These are the activations of a small neural network, seen along a few directions. Each row is one input.
Each table varies a few parts of the input and shows all the possible inputs, shuffled.
A made-up example of a description, with smaller parts first: values(2) and (point or ring(9) or (line(6) and ring(8))).
Shared parts are said once, and a part with two or three values counts as separate values.

Table:
R1: [-18 -13 -12  -6  14  32  11 -53  -4  -4 -26   7]
R2: [ -4  -4  31  -8  11 -23 -21  52  10   2 -28   7]
R3: [ 12  22  -5  28 -41  45  -1 -30 -14   1  15  -1]
R4: [-10  -6  17  -2  18 -28  -2  70  -1  32  -2  10]
R5: [ 42  20   1  25 -39  32  -1 -14 -37   5  -6 -22]
R6: [-23  17 -11   0 -16  28   2 -48 -23  15  -6  -6]
R7: [-22  11  -3  -5   3 -30 -23  33  22 -46 -10   9]
R8: [  9 -17  -4  -5  16  19  11 -39 -26   1 -47 -11]
R9: [ 58 -10  11  29  -9  44  15 -10 -35 -29   0 -18]
R10: [-10  -4 -28   0  24  10   8 -55 -13 -15 -26 -11]
R11: [  1  -5  25  -9  -5 -21 -14  52   7 -27 -36  12]
R12: [ 15 -33 -17  17  21  23  10 -46 -15 -42   5 -14]
R13: [ 39   2 -11  40  -2  30  11 -29 -23 -44  20 -18]
R14: [-42   2   7  -6  17 -10   0  52  24  24  23  30]
R15: [  1   0  23 -15  11 -34 -11  53  -1  17 -12  18]
R16: [-35   2  22 -11  10  -6 -20  35  34  -5  -3  28]
R17: [-15  27 -27   7  -7   5  -1 -51 -33   4  -6 -25]
R18: [-33  11 -13   1  28 -36 -11  52  15  13  23   6]
R19: [-22  16  -6 -11  20 -42 -20  34  14  -2  14  13]
R20: [ 11   6 -21 -38 -13 -65  18  -6  47  63  47 -22]
R21: [ 29  -8   5  32 -12  54  14 -27 -13 -32  20   2]
R22: [ 21  33 -22  36 -32  20  -5 -33 -24 -11  15 -22]
R23: [  6  14  -4   0 -15  15   2 -34 -46  20 -28 -24]
R24: [  1  -4  -2 -46 -24 -36  27  -3  56  72  46   3]
R25: [  7 -41  -1  11  10  46  13 -43  -5 -30   4   4]
R26: [-31   2  16 -12  -6  -5 -13  34  32 -33 -10  33]
R27: [-27  11   2  -4  20 -31 -30  34  25 -17  -3   4]
R28: [-31   7  14 -18  10 -16 -10  35  24  10  14  38]
R29: [ 34 -45   6  10  12  35  13 -28 -27 -26 -16 -14]
R30: [ 35 -12   9 -41 -23 -57  26  12  31  83  21 -17]
Q: Changing only one part turns R12 into R29. The same change can be made to R17. Which row results?
A: R23
Q: What do these inputs look like to the network?
A: values(3) and (point or line(4) or ring(5))
Q: A walk changes only the line(4) part. It starts at R4 and steps to R15. List the rest of the walk in order.
A: R2, R11

Table:
R31: [  2  -4  17   5   3  -3  -9  39   7 -15  -2  12]
R32: [-28  -5  -3 -15  20 -15  -5   3  13  -2  -9  11]
R33: [  3  -6  16   2   7  -9  -9  38   3 -14  -8   8]
R34: [ 11   0  -1 -13 -12 -14  12  -2  13  37  19  -6]
R35: [ 30  -5   2  39  -6  58   2 -29 -48 -47 -17  -9]
R36: [-31   7  -8  -9  13 -14  -8   6  14  -3   0  11]
R37: [-29  -4  -2 -13  16  -9  -5   4  17  -3  -3  15]
R38: [  0   6  12   8   1  -9 -14  40   4 -15   2   9]
R39: [-30   5  -3 -13  11 -13  -8   5  13   1  -8  12]
R40: [ 43  -4 -18  20 -23  42  22 -73 -33  -6   5 -30]
R41: [ 13  -2  -3 -15  -7 -20  12  -3   9  38  13 -10]
R42: [  9   7  -2 -13 -17 -18   9  -1   8  40  15  -9]
R43: [  1   4  17   4  -1  -7 -13  40   3 -11  -6   9]
R44: [ -2  -8 -19  24   8  51   3 -66 -31 -37 -20 -13]
R45: [  9  10  -6 -10 -14 -19   9   0  10  36  22 -10]
Q: Changing only one part turns R35 into R40. The same change can be made to R33. Which row results?
A: R41
Q: What do these inputs look like to the network?
A: values(3) and (point or line(4))
Q: Which other rows agree with R36 in the values(3) part? List them by row number.
A: R32, R37, R39, R44
